These are the activations of a small neural network, seen along a few directions. Each row is one input.
In each table, some parts of the input vary, and every possible input appears once, in random order.
A made-up example of a description, with smaller parts first: ring(8) and (point or ring(9) or (values(3) and line(4))).
Shared parts are said once, and a part with two or three values counts as separate values.

Other details of the inputs vary at random and push rows far along two fixed directions, the same in every table; ignore that.
To show where, the next rows are all for the same input, with only those details redrawn:
[-27 -45  38  -8 -13  27 -11  13  60   6  61   1  14]
[-40  29  -5  19  43 -21 -53 -11  25 -10  -8  22  30]
[-43  29  -5  19  41 -21 -53 -12  27 -10  -6  22  30]
[-38  30  -5  19  42 -23 -51 -11  23 -10 -11  23  31]
[-42  28  -4  16  44 -22 -55 -12  25 -12  -8  21  29]
[-25 -45  38  -7 -11  26 -12  13  59   6  60   0  13]
[ 76  19  27  14  17 -20  -5  27 -39  11 -67   1  34]
[ 75  21  25  16  18 -20  -5  27 -39  13 -65   3  35]

A family of inputs:
R1: [ 40  23   4   3  13 -19  14   8 -66  10 -66 -11   6]
R2: [-57 -57  13 -23 -18  48   5   6  26  16  36  -6 -12]
R3: [ 56 -64  53 -28 -33  36  49  30 -29  35 -11 -24  -7]
R4: [-44  13 -19  19  45 -15 -43 -38   9   0  -4  27   6]
R5: [-25 -33  35  -5 -16  22  -3  13  64  -7  72 -10   7]
R6: [ 55   4 -14  19   3   1   8  10 -59   8 -86   7  14]
R7: [-47  39 -54  17  11 -18 -22 -25   6 -24 -22  12  -6]
R8: [-48 -48  -4 -16 -35  48  16   4  31  -2  42 -15 -13]
R9: [ 57 -43  15 -23 -60  34  66  39 -26  14  -7 -35 -17]
R10: [ 56 -68  29 -16 -50  52  53  40 -31  32 -19 -22  -3]
R11: [ 62 -34   8 -25 -63  27  64  35 -15   6  22 -21 -23]
R12: [ 71 -54  55 -22 -35  24  53  22 -24  28  10 -34 -13]
R13: [-60 -46   5 -16 -24  39  14   6  25   6  51 -16 -15]
R14: [ 66  40  -5  -2   7 -36  18   3 -49   1 -27   0 -11]
R15: [-55  52 -33 -17  23 -32 -14 -18  -6 -10   7   7 -13]
R16: [-28  68 -21   5  28 -43 -29  -2  22 -22  19  13  10]
R17: [ 87 -45  45 -15 -41  15  59  22 -15  17  20 -28 -25]
R18: [-54  16 -15   5  45 -18 -41 -35   3   8 -11  18   7]
R19: [ 40  41 -33 -11  -9 -17  26  18 -59  -2 -52  -8  -5]
R20: [ 68   1   4  18  12  -7  -3  -6 -47   9 -60  11  10]
R21: [-49 -31  13 -30 -25  20  19  -2  34   3  59 -17 -26]
R22: [ 64  35   5   1  14 -37  21   1 -59  15 -59 -14  -3]
R23: [-37  29 -23  22  43 -24 -36 -39   6 -13  -2  17   1]
R24: [ 52  44  -2 -12   7 -41  21   4 -54  11 -34  -8 -10]
R25: [ 66  -3  -4  25   5   2   4   4 -51   4 -71  10   9]
R26: [-62  40 -41  -5  25 -21 -19 -17  -6 -16 -26   2  -9]
R27: [ 55  16 -21  21  -1  -4  18   7 -55  -6 -76  -2   9]
R28: [-29 -50   1   5 -33  40   8 -12  46 -12  58   2 -13]
R29: [-25 -45  38  -6 -11  27 -11  13  59   6  60   0  14]
R30: [-21 -24 -11 -13 -41  25  19  -3  42 -12  77   1 -28]
R31: [-30  44 -37  24  23 -26 -32 -39  15 -19  -1  20  -8]
R32: [-24  51 -41  10  18 -28 -23 -31   9 -20  17  21 -12]
R33: [-36  59 -17  18  35 -39 -37 -10  30 -23   4  10  15]
R34: [-17 -49  13   0 -23  33   3 -18  45  -9  65  -2 -17]
R35: [-48 -24  -3 -39 -36  26  30  13  25   2  69 -14 -29]
R36: [-38  39 -49  26  16 -21 -29 -33  12 -26 -11  19  -6]
What is each input in this table made of? -> line(4) and (point or ring(8))
Changing only the line(4) part turns R28 into R25. The same change can be made to R5. Which row results? -> R29
Start at R34 and move only the ring(8) part, one step at a time. The first step leads to R28. Which rows follow, in order? -> R27, R8, R13, R1, R12, R23
Start at R19 and move only the line(4) part, one step at a time. The first step leads to R9. Which rows follow, in order? -> R8, R10
List by row number the other rows that have the line(4) part in common with R26. -> R7, R9, R17, R21, R22, R31, R33, R36

A family of inputs:
R37: [ 24  32 -10  10  22 -21 -11  15 -40   9 -72   7  22]
R38: [-41  27 -23  -2  17 -14 -14 -15   9 -10  12   3  -3]
R39: [ 14  32 -10   4  17 -21   3   4 -26  -2 -23   1   5]
R40: [10 -8 -5 -3 -8  2  1  0  3  5  9  6  2]
R41: [ 15  13 -19   4   2  -3   5  -3 -21  -4 -18   5  -7]
R42: [-48   1 -14  -7  -5   8 -13  -8  32 -11  44   9  -5]
R43: [-39  18 -10  -4  23 -16 -24 -17  13  -4   9  14   3]
R44: [  0  -1   8   0  -1   2   8   6   4  -3   7 -14  -3]
R45: [-37  28 -28   3  12 -11 -16 -11   9 -18   8  15  -2]
R46: [ 25  -6   6 -15 -19  -1  29  10  -9   9   4 -19 -14]
R47: [ -7 -22   3 -16 -27  19  26   8   1  11  -2 -15 -13]
R48: [ 26  17 -10  18  14 -14 -12  -4 -17  -2 -37   7  15]
R49: [-31  26  -4   9  33 -20 -35 -23  13  -9 -11  15  14]
R50: [ 21 -25  19  -2 -26  17  23  19   4  -2  17 -11  -3]
R51: [ -8 -21  -1 -12 -19  12  15  -8   6   9  20  -4 -18]
R52: [-14 -30  13 -23 -23  14  18  -2  18   7  39 -12 -22]
R53: [-38   6 -17  14  23  -4 -27 -20  11  -9  -1  14   6]
R54: [ 13   2  -2   0   8  -7  -7  -1 -13   9 -12   8   4]
R55: [ 15 -12  10  11  -3   7  -6   2  14  -2   4   6   3]
R56: [-38  28 -30   0  11  -9 -14 -13   9 -18   8  10  -8]
R57: [  2 -23   1  -5 -19  18  13   5   7   0  27   2 -11]
R58: [ -6 -16  11  -7 -18   7  16   0  18   1  24 -20 -10]
R59: [ 36 -13  18   0 -18   5  14  19   1   2   0  -8   5]
R60: [-10  19  -8  14   8  -6 -13  -3   0 -11  -6   4   9]
R61: [-14   6 -12  10  16  -1 -16 -15  -4  -4 -13   3   2]
R62: [-61 -11 -14 -11  -3  24  -8  -5  24  -4  18  -1  -2]
R63: [ 15 -25  19 -21 -18  15  24   9  -5   7  18 -16 -12]
R64: [  8  -2   2  11   9   3 -10  -3 -12   6 -17   0   9]
R65: [  4   0  -1   2 -16  -1  13   2   3  -7  -1  -7 -12]
R66: [ 9 -5 10  3 -7  1 -4  9 18 -5  9  1  6]
R67: [-26  28 -19   9  31 -19 -34 -20   5  -2 -11  23   9]
R68: [ 54  20  -4   8  11 -13  15  26 -67   6 -82  -4  15]
R69: [ 20 -33  11 -14 -22  22  24   8  -5  10  16 -10 -13]
R70: [-25  -7   3  -2   8   3  -6 -10  11  -6  11  -4  -5]
R71: [-14   9 -13  11  11  -7 -11 -20  -4  -2 -17   3  -4]
R72: [ 17  25   4  -1  21 -21 -10  -4 -18   4 -28  11   8]
R73: [-25 -22   1  -7  -8  18  -3  -6  16   8  36   4  -3]
R74: [ 25 -26   3 -12 -33  16  33   5  -1   7  14  -8 -21]
R75: [ 39  -7  15 -10 -20   2  15  18  -2   3   5  -2   2]
R76: [ 23 -14  21 -13 -10   7  19  11 -15  12   5  -6  -1]
R77: [  5  33 -22  12  22 -20 -23 -11  -7  -4 -24  20   9]
R78: [-45  10  -8   6  25 -10 -24 -18  13 -13   6   9   4]
R79: [-15   0 -12   9  -6   3  -1 -17  10  -7   2   0  -9]
R80: [ 13   7 -13   3   2  -1  -1  -2 -17   1 -10   8   3]
R81: [-47 -16  -6   8  -1  17 -19 -14  38  -9  39   8  -2]
R82: [ 23 -16  26 -14 -17   7  19  17  11  12  25  -9  -2]
R83: [ 31   1  14   4  -1  -3  16  15 -16   2 -14 -13   6]
R84: [ 32  -7  25   0   2  -4   6   8 -14   7 -18  -6   8]
R85: [-54 -15   8  -4   6  10 -19 -15  34  -5  39   2   1]
R86: [ 19 -31  16  -8 -20  20  22  13  -7  12  18  -4 -10]
R87: [ 23  33 -13   6   9 -23  -6   6 -22  -4 -29   8   7]
R88: [ 21  13  -3  17  19 -13 -15  -3 -18   5 -37   8  13]
R89: [ 32 -13  25  -3 -10   2  15  16   1   8   4 -16   8]
R90: [ 20 -23  16  -6 -30  20  23  15   5  -4  14 -14  -9]
R91: [ 22 -18   6 -16 -35  11  34  13   1   2  17 -12 -22]
R92: [ 24 -23  32  -4 -15  11  15  17  17   8  21 -13   2]
R93: [-17  -7 -11  11   1   8  -4 -11  12 -12   9   4  -8]
R94: [ 26  32  -5   9  22 -22 -17  14 -31   9 -70  10  23]
R95: [-39  24 -18   7  24 -21 -22 -27   4 -11 -12   4  -2]
R96: [ 50   5   6  -1  -2   1  14  27 -52  15 -61  -9  19]
R97: [ -9  40 -15   6  23 -22 -13  -6 -16  -1 -15   4   9]
R98: [-16  12   1  -4   6  -9  -7   1  14   3  20   0   1]
R99: [-51  -3   2   2   7   6 -15  -9  39  -6  42  -2   2]
R100: [ -6  -8   6 -11   0   1   6   0  -3   2  12  -1  -4]
R101: [ 38 -24  13   6 -17  16  21  12 -10   0  -4  -5   0]
R102: [-12 -12   6   9  10   2 -19  -9  22   1   9  10   7]
What is each input in this table made of? -> line(6) and (point or (values(2) and ring(5)))
Changing only the line(6) part turns R92 into R83. The same change can be made to R49. Which row results? -> R78
Changing only the line(6) part turns R38 into R39. The same change can be made to R93. Which row results? -> R101
Which other rows does R72 become when the values(2) part takes its other values? List them by row number. -> R49
List by row number the other rows that have the line(6) part in common with R99. -> R42, R60, R64, R73, R76, R80, R81, R85, R96, R97
Which other rows does R67 become when the line(6) part takes its other values? List them by row number. -> R51, R54, R69, R73, R86

A family of inputs:
R103: [-42  -1  -9 -14  16  -2 -14  -9 -11   3 -15  -9  -9]
R104: [ 26 -20   7   2  -8  30  15  26 -49  17 -56 -10  10]
R105: [-88  66 -30  15  52 -51 -73 -44  50 -35  57  28  12]
R106: [  0 -40  33  -4 -11  15   2  -9  52  -6  61   3  -9]
R107: [-41 -20   2  10  10  16 -10 -22  19   9   6  10  -7]
R108: [ 23   9  10  -9 -15  -9  11  27  19   8   7  -9  10]
R109: [-77 -25   1 -14   4  16 -17 -25  51 -11  44   6 -14]
R110: [ 39   2  21 -25   0 -12  44  28 -48  22 -12 -31  -9]
R111: [ 19  82 -17  27  40 -58 -30   7 -18 -16 -55  24  23]
R112: [-23  30 -21  29  30 -19 -48 -41   3  -4 -29  24  21]
R113: [-91 -39  -4  -8   1  26 -13 -26  34   5  36  -5 -13]
R114: [ 31   1  15 -25 -19  -4  37  44 -37  18 -36 -25   3]
R115: [-57   7   6 -15   0  -4 -18 -15  56  -5  85  -3  -2]
R116: [ -1  75 -25   8  34 -44 -21   6 -36  -9 -72  12  19]
R117: [ 92  38  21  -4   8 -32  36  26 -75  11 -62 -19  10]
R118: [ -5 -15  -4  21   8  13 -29  -3  19 -15   7  25  21]
R119: [ 49 -67  28  -7 -36  51  36  35 -14  17  -8 -11   7]
R120: [ 10  84 -89  -1  22 -47  -3 -38 -74 -11 -61  29 -34]
R121: [ -7 -37  21 -14 -15  24   7  -6  50   6  46  -9 -12]
R122: [ 68 -60  31  -1 -43  51  27  34  -8  16   0  -6  20]
R123: [ 50 -80  52   4 -37  32  26  16  27  20  56 -10 -14]
R124: [ 24  10 -50  27 -42   8  37 -10  -8 -38   1 -14 -31]
What is each input in this table made of? -> values(2) or (line(4) and line(5))

A family of inputs:
R125: [-53  17 -39  16  -3   1 -27 -18  37 -26  26  17  -2]
R126: [-25 -29  35 -28  -5  16   7  18  22  18  34 -11   4]
R127: [ -2  35 -26  11  18 -13 -10  13 -37  -4 -64   4  22]
R128: [-21 -45   3  -3 -28  43   8  12  21   0  16  -5  -2]
R129: [ 13 -28  29  -4 -12   5   3  -8  34   2  53   1  -6]
R130: [  7  26 -32  31  14 -14 -21 -15  -1 -21 -21  18   3]
R131: [ 33  25  18 -10   3 -22  11  22  -9   3   1  -7   6]
R132: [ 12 -28  30   3   9   6  -7  -8   0  17  -2   3   8]
R133: [ 51 -28  19  11 -17   8  13  -1   5   0  16   1  -7]
R134: [-69  -4  -4 -16   5  12 -16   3  35   0  25  -2   7]
R135: [ 22 -44  12   8 -18  31  11   9  -3  12 -10  -1   4]
R136: [ -4  17  13   0  14 -21 -11  -7  19  -2  23   0   2]
R137: [  3  67 -38  18  20 -34 -17   2 -22 -21 -47  11  16]
R138: [-78  14  -2  -1  44 -13 -47 -26  30  -1  20  14  10]
R139: [ -9  -9  11 -19 -28  10  16  24  32  -5  49 -13  -4]
R140: [  6  22 -16  29  44 -17 -35 -23 -28  -2 -59  19  18]
R141: [ 70  -3  -5 -23 -40  -2  67   5 -57   8 -11 -26 -45]
R142: [ 46  -5  -9 -23 -18   3  54  -1 -77  21 -48 -22 -34]
What is each input in this table made of? -> values(2) and (point or ring(8))
Changing only the values(2) part turns R135 into R130. The same change can be made to R128. Which row results? -> R125
Which other rows does R139 become when the values(2) part takes its other values? List them by row number. -> R134
